Each row below holds a small network's activations on one input, seen along a few directions.
Each table varies a few parts of the input and shows all the possible inputs, shuffled.
Descriptions start from the smaller parts, as in this example, which fits no table here: values(2) and (point or ring(11) or (line(4) and ring(5))).
Shared parts are said once, and a part with two or three values counts as separate values.
In the rows, zero is written as 128.

Other details of the inputs vary at random and push rows far along three fixed directions, the same in every table; ignore that.

Rows:
x1: [110 112 148 103  95 159 185 158  48 104 145  92]
x2: [113 128 137 115 134 121 113 137 155 127 108 128]
x3: [131 115 137 138 144 116 128 131 152 120 121 121]
x4: [131 139 130 128 122 118 118 117 135 119 105 125]
x5: [124 118 134 114 133 116 130 119 123 125 114 127]
x6: [119 126 142 114 127 116 125 136 129 130 119 104]
x7: [135 123 141 138 136 119 127 130 141 106 116 119]
x8: [134 113 129 106 131 125 126 121 141 134 107 138]
x9: [122 130 139 136 134 104 141 114 138 136 121 122]
x10: [137 116 132 119 145 124 109 111 153 111 115 131]
x11: [131 162 114 139 139 123 146 100 106 157 165 149]
x12: [135 133 138 113 114 132 126 123 138 119 100 126]
x13: [133 170 125 148 139 116 180 104 123 182 177 155]
x14: [107 114 133 118 126 128 137 137 127 113 114 129]
x15: [126 122 141 108 121 133 129 140 136 138 114 110]
x16: [148  97  68 163  97 161  53 179 132 123 110 109]
x17: [132 111 146 115 137 115 114 113 143 126 122 144]
x18: [105 124 150 126  81 160 177 159  25  78 140  70]
x19: [145 120  64 157 111 167  72 182 110 158 163 113]
x20: [119 170 122 137 126 139 150 120 104 134 159 147]
x21: [131 146 135 140 139 116 153 115 113 157 178 154]
x22: [141 161 112 133 135 135 148 101 120 170 161 157]
x23: [132 117 142 118 125 125 111 103 136 118 123 135]
x24: [133 110 137 115 148 125 129 122 133 114 126 129]
x25: [118 142 130 139 128 120 128 125 144 121 112 141]
x26: [116 116 131 112 139 128 121 122 138 117 104 143]
x27: [123 159 117 133 141 137 138 103 119 145 151 157]
x28: [142 128  42 165 126 148  90 162 119 170 152 127]
x29: [131 116 144 135 127 111 121 119 149 127 122 131]
x30: [130 115 136 121 137 132 119 152 139 117 128 105]
x31: [134 126 135 129 111 128 130 133 138 124  98 122]
x32: [135 130 143 129 123 121 106 112 146 122 121 137]
x33: [110 129 136 128 128 120 144 127 135 118 120 132]
x34: [128 109 133 124 141 121 136 135 139 115 129 122]
x35: [140 134 139 125 138 119 120 118 153 107 119 130]
Description of these inputs: values(5) and (point or ring(6)).
The inputs of x23 and x10 match in every part but the values(5) part. If x19 is changed in the same way as x23 into x10, which row does it become? -> x30
Which other rows agree with x1 in the values(5) part? List them by row number. -> x8, x12, x13, x15, x22, x31
Which other rows does x4 become when the ring(6) part takes its other values? List them by row number. -> x5, x9, x11, x18, x28

Rows:
x36: [119 156 200 128 147  72 210  78 114 140 162 129]
x37: [135 177  83 185 150 130 149 145 111 170 198 134]
x38: [114 152 187  89 123 126 143  82  99  90  87 145]
x39: [111 102 162 120  97 136 164 147  92 104 117  78]
x40: [125  88 103 133 133 152  91 146 123 102 133 132]
x41: [152 159  80 167 130 147 150 137 122 193 195 146]
x42: [140 160  90 155 139 155 123 126  94 168 225 151]
x43: [128 155  75 164 135 129 130 140 121 206 170 134]
x44: [134 174 117 132 123  92  80  45 199 120  64 186]
x45: [114  73 138  84  75 200 130 192  39  52 113  51]
x46: [128  83  74 113 131 152  86 161 129 123  94 130]
x47: [154 120 161 118 149  70 110 101 200 141  94 145]
x48: [123 126 163 103 104 170 182 144  26  91 176  73]
x49: [130  91 114 152 117 130  81 153 144 124 115 113]
x50: [117 117 185  86 117 109 162 132 121 116 105 114]
x51: [133  94  71 115 122 149  58 162 159 146  95 119]
x52: [128 134 165 142 163  74 106 109 212 117 100 152]
x53: [ 90 139 191  98 135  89 183 122 139  99  95 110]
x54: [139  93 108 138 112 142  80 165 144 118 125 120]
x55: [109 173 197 128 149 100 218 106 128 121 150 126]
x56: [147 151  67 154 155 154 150 121 104 180 200 165]
x57: [136 121  71 131  64 173  50 140 146  98  31 136]
x58: [139 107 145 111 173  92 106  89 177 122 100 154]
What is each input in this table made of? -> values(3) or (line(4) and line(5))
Which of the alternatives is x55? -> line(4) and line(5)
